These are the activations of a small network on made-up records, seen along a few directions, one row for each record.
Here are examples, each followed by its value of one field, E.
The largest differences between rows may come from other fields.
In the rows, 500 means zero.
Random noise pushes rows far along 2 fixed directions. That doesn't count. These rows show it; they differ only by the noise:
[475 428 430 566 540 454 589 516 541 509 422 486 516 464 449 402]
[463 384 379 601 566 456 626 519 540 504 424 469 535 442 455 353]
[371 536 507 452 512 473 517 561 550 545 402 493 480 541 342 558]
[386 757 744 266 395 469 342 564 555 576 390 565 389 658 278 816]

[359 346 283 529 646 549 668 615 487 550 377 391 500 500 337 346] : e2
[309 532 380 477 466 521 459 460 481 502 600 495 507 510 473 544] : e1
[586 514 603 437 500 470 458 562 545 527 374 516 431 491 460 515] : e4
[330 484 394 436 502 586 528 550 510 529 549 475 512 527 411 583] : e8
[417 550 546 471 472 514 407 541 516 541 452 507 463 510 430 600] : e4
[659 430 480 575 402 493 454 364 450 401 713 526 549 449 738 441] : e8
[439 512 537 455 523 512 522 551 531 594 402 488 505 533 428 506] : e5
[532 440 413 605 505 527 478 420 477 458 598 494 483 494 659 475] : e5
[555 582 605 431 399 515 450 462 474 496 536 509 417 533 535 595] : e8
[137 607 410 354 577 583 492 662 485 565 497 395 524 626 191 728] : e6
[564 582 595 513 400 455 421 439 497 485 519 555 427 536 540 570] : e7
[446 638 654 416 486 442 482 565 479 524 375 527 438 549 380 618] : e7
[447 439 415 592 535 529 543 486 473 510 536 444 507 513 549 445] : e5
[444 675 581 330 362 588 284 407 493 512 668 615 513 579 579 727] : e3
[540 520 504 508 524 478 535 508 513 533 478 461 522 506 439 476] : e6
[601 563 550 501 477 480 459 467 513 528 447 564 459 508 487 471] : e2
[454 349 309 611 651 535 634 524 530 546 472 438 559 379 507 306] : e3
[697 630 654 461 455 397 435 469 476 468 469 596 413 448 582 517] : e1
[708 550 600 500 505 407 527 503 522 496 410 558 434 414 528 403] : e1
[313 691 650 275 442 487 391 576 559 578 394 530 448 646 250 763] : e7
[691 530 594 549 420 512 442 425 523 473 497 589 474 449 612 446] : e4
[570 611 614 433 467 462 467 470 515 531 464 500 464 543 480 549] : e6
[208 512 373 442 519 585 395 520 449 466 640 461 549 598 391 617] : e2
[334 654 499 415 399 602 290 415 441 517 703 533 469 578 544 755] : e3

Here are new rows. What is E for each?
[409 484 491 542 533 485 540 551 520 499 450 451 510 509 380 473] : e7
[701 583 713 493 462 459 466 474 521 552 406 548 442 514 529 501] : e5
[452 359 236 688 599 515 630 457 490 468 584 413 576 421 561 330] : e6
[626 622 743 385 432 454 365 522 471 488 429 600 462 496 541 603] : e4
[759 471 547 502 479 455 534 422 483 462 496 496 485 489 607 415] : e6
[393 310 206 668 611 564 609 487 492 524 583 434 605 368 572 305] : e3
[335 467 403 535 573 513 566 552 456 476 521 433 554 445 478 475] : e8
[596 681 675 458 378 479 314 426 458 498 556 591 411 578 532 612] : e2
